These are the activations of a small network on made-up records, seen along a few directions, one row for each record.
Records have a field called LED. Each example row is followed by its value.
Records without LED are marked none.
The largest differences between rows may come from other fields.
(in the rows, 500 means zero)
Strong random noise was added to every row along 2 fixed directions; ignore it. To show where, here is one row again and again, with new noise each time:
[630 667 595 579 561 517 929 387 446 326 424 512 585 564 345 324 427 544
 403]
[514 559 558 523 564 446 830 433 466 341 500 490 512 567 355 365 428 537
 440]
[429 490 529 495 557 447 624 458 482 462 567 483 459 497 407 442 509 544
 456]
[442 505 532 506 553 474 588 450 480 499 562 488 467 472 422 454 537 549
 448]

[368 333 478 497 431 540 220 459 471 768 632 507 380 380 528 553 541 524
 529]
memed
[809 958 566 728 606 672 820 374 579 443 170 452 687 493 527 436 629 601
 442]
bivin
[565 587 526 626 601 600 449 499 561 561 404 535 658 480 599 515 519 483
 441]
duse
[532 555 516 443 562 404 731 572 358 344 493 498 513 699 438 405 292 487
 467]
fipe
[574 534 536 535 462 712 337 397 423 691 625 564 608 423 490 528 594 479
 392]
ledov
[829 722 577 623 515 657 552 413 495 560 310 584 673 474 567 555 727 488
 477]
difur
[621 543 518 543 500 664 299 406 544 654 437 525 483 306 566 554 670 554
 465]
kula
[587 573 409 554 534 411 934 586 647 167 265 419 508 630 397 441 467 542
 694]
vel
[802 717 596 664 462 724 685 417 555 396 267 479 558 426 479 494 553 491
 434]
pok
[508 457 547 515 441 520 629 384 272 442 646 733 539 524 428 426 317 470
 378]
mazil
[502 586 576 554 464 558 582 552 486 448 456 485 447 577 462 553 437 499
 513]
pok
[467 487 490 526 547 413 731 593 469 304 472 386 581 703 424 464 343 513
 611]
tem
[582 580 413 603 490 516 771 551 572 403 364 445 512 485 425 457 502 435
 538]
vel
[278 380 419 306 518 291 577 597 636 390 580 421 344 545 474 485 422 463
 586]
vitod
[403 394 563 507 426 433 507 533 440 507 595 546 451 452 454 499 497 539
 419]
none
[486 566 556 464 414 551 292 457 387 658 643 607 533 401 548 608 491 497
 476]
ged
[432 460 503 438 490 548 277 482 546 690 544 487 392 401 588 583 572 523
 509]
kula
[135 259 339 357 539 238 345 620 649 387 714 372 294 631 500 666 419 464
 684]
ledov
[567 460 422 534 457 581 222 451 390 725 610 706 551 451 581 539 476 499
 399]
mazil
[447 502 561 542 546 616 190 501 436 796 575 607 598 414 593 523 555 481
 438]
duse
[573 494 519 450 480 612 225 477 334 793 591 524 490 366 579 524 541 527
 382]
fipe
[435 626 518 517 563 499 417 481 506 637 495 463 470 471 517 501 617 576
 536]
bivin
[391 356 437 454 485 414 415 488 411 479 583 431 543 579 447 577 400 500
 480]
tem
[354 456 464 518 509 308 532 635 629 366 459 408 414 557 552 585 505 555
 558]
none
[469 472 437 506 586 399 660 623 777 370 420 290 395 481 614 703 782 527
 696]
difur
[519 522 610 412 410 542 437 371 299 484 570 647 567 456 484 502 364 429
 434]
ged
[402 390 474 553 520 420 485 584 591 424 535 459 355 523 480 484 512 457
 665]
memed
[380 562 401 469 552 471 403 598 689 524 460 452 454 419 579 626 652 551
 551]
vitod

Here are new rows. What is LED for each?
[549 574 537 424 473 503 687 452 493 482 511 537 514 468 405 372 403 538
 454]
vitod
[686 652 506 593 460 582 622 355 348 404 434 699 606 506 516 416 413 509
 484]
mazil
[403 353 510 357 415 417 409 487 423 523 725 525 429 460 473 536 347 490
 518]
ged
[325 377 473 453 473 393 320 544 550 480 595 475 414 486 506 523 542 547
 543]
none
[301 331 469 373 532 422 305 611 500 575 650 501 385 615 520 540 474 525
 552]
kula
[582 569 556 537 577 519 752 450 461 413 501 487 574 583 401 358 497 519
 390]
bivin
[515 436 515 446 520 446 464 530 553 584 523 461 486 528 590 608 610 420
 528]
difur
[176 248 424 354 473 247 418 555 360 417 778 622 341 645 494 515 239 459
 584]
mazil
[434 288 411 495 529 378 645 552 614 283 495 399 416 634 455 432 437 431
 588]
memed
[513 555 556 546 469 631 394 588 512 595 491 463 477 544 546 593 565 486
 486]
pok
[587 540 582 489 448 673 310 379 392 772 552 595 494 351 516 497 530 579
 410]
kula
[172  36 325 285 487 258 150 597 476 490 829 528 278 532 584 567 424 404
 583]
mazil
[542 428 509 497 491 518 535 502 430 512 541 405 565 524 463 474 407 530
 533]
tem
[607 623 655 552 436 685 552 412 388 459 359 562 528 496 469 503 452 454
 430]
pok
